Each row below holds a small network's activations on one input, seen along a few directions.
In each table, some parts of the input vary, and every possible input appears once, in random order.
Descriptions start from the smaller parts, as in this example, which fits no table here: one of 6 places along a line, together with either a single point or one of 11 places around a ring or (one of 2 separate values, together with one of 8 places around a ring).
Shared parts are said once, and a part with two or three values counts as separate values.
In the rows, zero is written as 128.

Other details of the inputs shift rows strongly along two fixed directions, in all tables alike. That doesn't count.

Rows:
x1: [145 162 166  94 123 207 165  88  76 183 127  69]
x2: [159 132 151 110  72 108 134  95 128  43 172 116]
x3: [102 105  80 139 172  54  95 190 183 114 102 178]
x4: [171 153 150  88  87 120 139 125 135  63 195  94]
x5: [174 117 168 106  98  97 133  85 147  63 159 123]
x6: [102 104  63 169 145  70  88 177 162  97 124 176]
x7: [ 89 100  89 166 141  72 110 198 188 119 153 148]
x8: [ 65 118  96 174 193 157 130 161 121 229  78 123]
x9: [114  87  82 195 137  60  81 183 148 129 116 171]
x10: [108 158 164 100 106 217 155  51  85 139 104 103]
x11: [117 105 140 168 130  61 118 181 180 128 126 176]
x12: [107 139 156 126 130 195 150 107  91 207 113 103]
x13: [ 69  91 101 183 127  73 100 182 182 120 142 174]
x14: [172 136 130 101  82 121 118  99 115  47 157 127]
x15: [166 151 133  95 107 114 138 127 130  59 183  97]
x16: [145 158 165  94 123 207 167  86  77 184 127  68]
x17: [220 149 149  86 103  96 141 108 118  59 142 129]
x18: [182 144 168 112  79 109 131 129 113  96 193 100]
x19: [172 140 132 102  82 122 116 101 115  47 157 128]
x20: [193 157 149 108 106 105 133 133 106  84 185  84]
x21: [186 138 118  88  91 114 131  96 112  41 165 118]
x22: [103 132 158 134 125 191 150  92  88 198 105 111]
x23: [ 99  97  54 165 161  71  98 187 171 110 125 166]
x24: [ 86 100  94 137 195 164 128 105 136 196  52 156]
x25: [ 79 100  85 174 147  71 104 206 192 127 147 153]
x26: [117 167 155  83 124 218 162  86  99 158 127  84]
x27: [157 160 137 100 128 200 143  70  54 160  98  98]
x28: [108 146 103 100 157 206 147  90  95 163  88 114]
x29: [ 62 120 133 175 150 167 123 137 113 223  87 141]
x30: [ 96  86 103 206 131  54  95 179 158 132 126 161]
x31: [101 130 103 138 196 161 140 141 129 208  45 153]
x32: [ 85 106 112 144 157  56 106 204 202 130 124 162]
x33: [ 25 102 109 169 158 173 131 134 143 208  78 158]
x34: [184 136 164 126  72  95 127 105 106  68 174 106]
x35: [196 134 140 120  83 103 112 112  97  72 158 118]
x36: [ 77  97 106 179 121  72  98 181 180 111 148 172]
x37: [134 154 125  80 127 218 156  53  73 136  96 105]
x38: [ 49 105 121 186 159 159 123 146 122 233  79 148]
x39: [119 114  69 150 147  78  99 175 160  93 138 156]
x40: [ 82 147 147 110 129 211 150 100 110 181 113 114]
x41: [ 80 135 142 125 125 203 149  73 103 160  88 120]
x42: [ 40 126  88 159 192 173 130 154 140 203  78 135]
x43: [135 138 183  73 132 209 169  59 113 173 119  97]
x44: [155 142 154 100  79 118 133 125 137  71 192 113]
x45: [192 151 145 110 107 100 133 135 109  84 185  86]
x46: [ 99 132 119 113 132 208 138  75  93 156  77 128]
x47: [175 115 113 104 147  92 122 123 152  88 143 133]
x48: [146 105 159 121 113  93 127 117 164  97 159 140]
x49: [ 72 124 113 158 206 150 146 165 150 223  53 147]
x50: [129 116 126 156 149  63 123 201 188 135 132 153]
x51: [ 88 108 101 143 172  53 108 200 194 119 117 160]
x52: [144 169 168  96 123 209 159  91  75 183 127  70]
x53: [135  93  93 177 124  64  90 166 138 112 128 159]
x54: [133 155 181 108 105 207 156  70  69 176 121  93]
x55: [195 145 185 105  82  95 145 103 131  61 149 125]
x56: [121  99  64 185 163  55  88 201 152 136 126 158]
x57: [ 94 145 123 104 157 204 162  98 106 169 103  96]
x58: [165 118 148 105 127  92 133 134 170  96 171 115]
x59: [201 116 149  91 100  99 122  86 136  51 154 129]
x60: [161 140 185  77  80  93 134 111 145  59 166 130]
x61: [ 72  93  95 177 134  72 101 199 189 128 150 168]
x62: [ 88 115  87 163 174 163 121 128  98 209  62 143]
x63: [200 146 146 105 103  97 140 129 109  77 189  82]
x64: [155 124 139  95 106  87 112 121 144  63 123 152]
x65: [173 128 109 136 116  90 109 136 108  95 145 130]
x66: [ 76 124 145 147 168 164 149 148 146 225  70 152]
x67: [132 152 171 118 108 198 151  63  68 163 105  94]
x68: [177 141 164 132  76  98 120 111 106  74 169 110]
x69: [ 83 139 167  98 137 184 149  75 116 163  64 131]
x70: [ 92 118  83 156 185 164 126 138 103 215  69 131]
x71: [112  98 116 177 125  67 106 192 159 143 158 146]
x72: [181 123 110 130 111  87 115 130 108  88 150 126]
x73: [ 45  98  79 165 168 174 117 125 129 191  51 165]
x74: [180 141 138  69 108  93 126 107 129  51 136 135]
x75: [184 143 118  93  92 111 124 103 114  40 166 122]
x76: [ 92 106  79 166 156  69 108 195 179 108 146 147]
x77: [ 78 119  77 170 193 159 115 153 110 223  63 141]
x78: [132 139 148 112 145 189 150  86 100 175  53 140]
x79: [ 90 108 117 167 112  80 101 170 171 101 156 163]
x80: [113 156 187  60 122 199 164  79 112 163 104 108]
x81: [107 152 160 103 107 212 155  54  89 138 104 105]
x82: [207 154 128 103 106 106 120 123  95  78 169 101]
x83: [112 116  67 155 152  80  95 180 161 100 133 159]
x84: [189 131 151  85 129  99 143 111 149  72 174  99]
x85: [182 148 169 112  79 109 128 131 112  96 194 100]
x86: [188 149 156 111  93 103 132 140 118  95 191  88]
x87: [ 88  98 105 161 124  81 111 182 179 118 157 156]
x88: [151 153 150 108 115 204 137  67  58 159  95 103]
Each input here is: one of 8 places around a ring, together with either one of 3 separate values or (one of 2 separate values, together with one of 4 places along a line).
The inputs of x35 and x45 match in every part but the place on the ring of 8. If x53 is changed in the same way as x35 into x45, which row does it become? -> x63
The inputs of x85 and x68 match in every part but the place on the ring of 8. If x66 is changed in the same way as x85 into x68, which row does it become? -> x55
The inputs of x38 and x34 match in every part but the place on the ring of 8. If x22 is changed in the same way as x38 into x34, which row does it become? -> x30
Which other rows does x3 become when the place on the ring of 8 takes its other values? List them by row number. -> x32, x51, x60, x64, x69, x74, x80
Which other rows does x44 become when the choice among 2 separate values takes its other values? List them by row number. -> x18
Which other rows does x10 become when the place on the line of 4 takes its other values? List them by row number. -> x2, x41, x81
Which other rows does x50 become when the choice among 3 separate values takes its other values? List them by row number. -> x32, x58
Which other rows does x42 become when the place on the line of 4 takes its other values? List them by row number. -> x15, x57, x76
Which other rows does x35 become when the choice among 2 separate values takes its other values? List them by row number. -> x14

Rows:
x89: [151 153 147  97 123 158 146 108  73 172 126  77]
x90: [107  95 121 187 174 122 113 174 149 202 117 135]
x91: [124 150 158  97 100 192 118  71 102 122 101 120]
x92: [151 153 137 121 130 188 146 107  96 165 157  71]
x93: [ 71  95 137 189 144 125 117 149 176 190 117 149]
x94: [ 44 115  96 166 147 115 118 170 126 177 125 143]
x95: [ 39  99 109 162 134 124 110 169 137 172 117 146]
x96: [141 144 159  58 151 191 165 102 152 160 148 101]
x97: [171 150 152 100 137 174 118  91  77 144  95 116]
x98: [128 181 162  90 152 171 147  87 112 112  87  98]
x99: [175 146 154 108 119 176 156 110  80 155 101 115]
x100: [147 161 141  36 152 187 137  89 129 130 106 129]
x101: [168 124 150 137  67  72 127 145 154  68 156 153]
x102: [120 123 119  99 114 194 144  59  90 107 116 113]
x103: [181 127 153 138  89  62 135 145 139  74 163 165]
x104: [100 126  72 175 151 130 122 184 126 177  97 146]
x105: [ 67 100  57 169 164 129 118 130 128 141 103 158]
x106: [111 165 177  89 140 153 172 106 110 140 108  74]
x107: [160 125 117 121 138  58 137 128 162  28 140 115]
x108: [142 121 146 101 110 174 149  42 103 122  95 118]
x109: [ 59 110  95 173 130 142 122 172 142 157 101 170]
x110: [ 60 131  80 168 161 132  93 153 129 150 103 168]
x111: [181 146  98 129 112  77  83 155 123  62 167 126]
x112: [144 132 123 124  88  91  85 140 137  39 172 148]
x113: [146 133 129 147  99  88 122 151 147  73 224 115]
x114: [101  99  47 168 174 124 109 143 124 156  90 138]
x115: [164 153 150 119 135 180 150 103  97 173 148  74]
x116: [121 135 177 116  98 196 146  83 124 149 146  91]
x117: [133 177 164  98 134 173 185 107 113 123  93  97]
x118: [200 142 113 136  98  69 124 171 127  81 165 128]
x119: [ 92  89  68 105 195 126 128 139 180 150  83 168]
x120: [ 69 104 106 103 178 111 127 179 178 187 105 154]
x121: [153 142 160 138 131  68 142 160 182  64 186  95]
x122: [197 113  86 132 123  62 111 132 126  62 157 121]
x123: [ 80 115  86 164 156 111 109 182 120 192 113 122]
x124: [193 145 110 129 118  66  86 153 125  70 158 130]
x125: [ 72  99 137 167 153  93 122 154 136 195 102 163]
x126: [ 94  94 118 166 162  99 109 180 125 200  95 139]
x127: [125 167 132 109 103 192 165  99  80 133 131 118]
x128: [152 156 174  98 125 170 133  61  86 136 103 138]
x129: [118 135 183 100  93 160 148  83 101 160 117 104]
x130: [ 52  99 112 184 146 146 114 163 161 173 139 142]
x131: [202  95 108 131 122  62 109 131 127  61 148 133]
x132: [ 74 111 117 169 145 119  88 138 155 161  73 178]
x133: [136 112 154 122  65  67 109 148 148  72 178 120]
x134: [171 115 169 150 106  65 125 137 159  92 200 137]
x135: [129 147 160 105  81 194 156  90 104 133 107 118]
x136: [129 118 134  99 104 187 143  50 103 113 100 110]
x137: [178 133 122  74 113  80 140 170 181  67 166 155]
x138: [178  98 125 134 114  55 121 106 139  56 154 158]
The inputs of x132 and x129 match in every part but one. If x110 is changed in the same way as x132 into x129, which row does it become? -> x94
The inputs of x123 and x111 match in every part but one. If x95 is changed in the same way as x123 into x111, which row does it become? -> x112
What do these inputs look like to the network? -> one of 5 places along a line, together with either one of 2 separate values or one of 8 places around a ring
Which other rows does x100 become when the choice among 2 separate values takes its other values? List them by row number. -> x98
Which other rows does x121 become when the choice among 2 separate values takes its other values? List them by row number. -> x96
Which other rows agree with x137 in the place on the line of 5? List them by row number. -> x99, x101, x103, x104, x109, x117, x118, x127, x135

Rows:
x139: [177 153 150 101 144 159 156  82  84 142  93  94]
x140: [124 135 169  95  86 193 151  53 106 108 118 125]
x141: [206 114 126 111 117  28 103 149 154  40 157 153]
x142: [179 120 109 170  91  34  92 158 123  46 156 143]
x143: [ 68 123  92 126 163 139 114 152 156 159  65 178]
x144: [143 148 201  71 112 177 175  55 128 117 144  87]
x145: [115 165 174  90 107 186 166 117 109 159 160  80]
x146: [133 121 124 115 100  56 115 170 194  31 170 162]
x147: [182 130  99  76 159 183 149  53  90 116 119  88]
x148: [ 24 122 120 154 163 141 131 159 176 170  94 151]
x149: [ 76  85  30 183 179 146  95 125 117 161  80 155]
x150: [189 116 118 135  80  40  87 139 126  26 161 161]
x151: [ 63 106 138 180 119 140 125 150 133 192 140 129]
x152: [189 156 166 103 130 171 161 100  83 169 141  81]
x153: [159 178 146 102 123 182 154 124  77 161 137  87]
x154: [145  91 133 130 118  42 116 157 208  55 163 165]
x155: [172 110 164 131  93  39 128 174 179  79 228 111]
x156: [159 156 183 114  76 185 145  85  65 147 170  68]
x157: [158 102 114 138  80  46  86 143 159  38 157 179]
x158: [172 178 148  52 115 178 148  78  75 100 104 111]
x159: [ 81  94 102 139 181 126 117 138 168 182  58 181]
x160: [ 92 113 101 204 144 135 109 166 107 207 107 143]
x161: [ 85 114  29 142 196 148 110 145 130 149  84 142]
x162: [103 145  94 149 165 128 123 160 115 155  72 137]
x163: [179 155 192  88 111 175 163  93  92 160 167  59]
x164: [ 60 129 110 171 163 138 119 197 141 213 117 124]
x165: [ 24  97 125 188 141 139 118 134 160 174  95 160]
The inputs of x146 and x154 match in every part but one. If x161 is changed in the same way as x146 into x154, which row does it become? -> x147
What do these inputs look like to the network? -> one of 3 separate values, together with either a single point or one of 8 places around a ring
Which other rows does x162 become when the choice among 3 separate values takes its other values? List them by row number. -> x139, x142
Which other rows agree with x149 in the choice among 3 separate values? List them by row number. -> x140, x142, x150, x151, x156, x157, x160, x165
Which other rows does x150 become when the choice among 3 separate values takes its other values? List them by row number. -> x141, x158
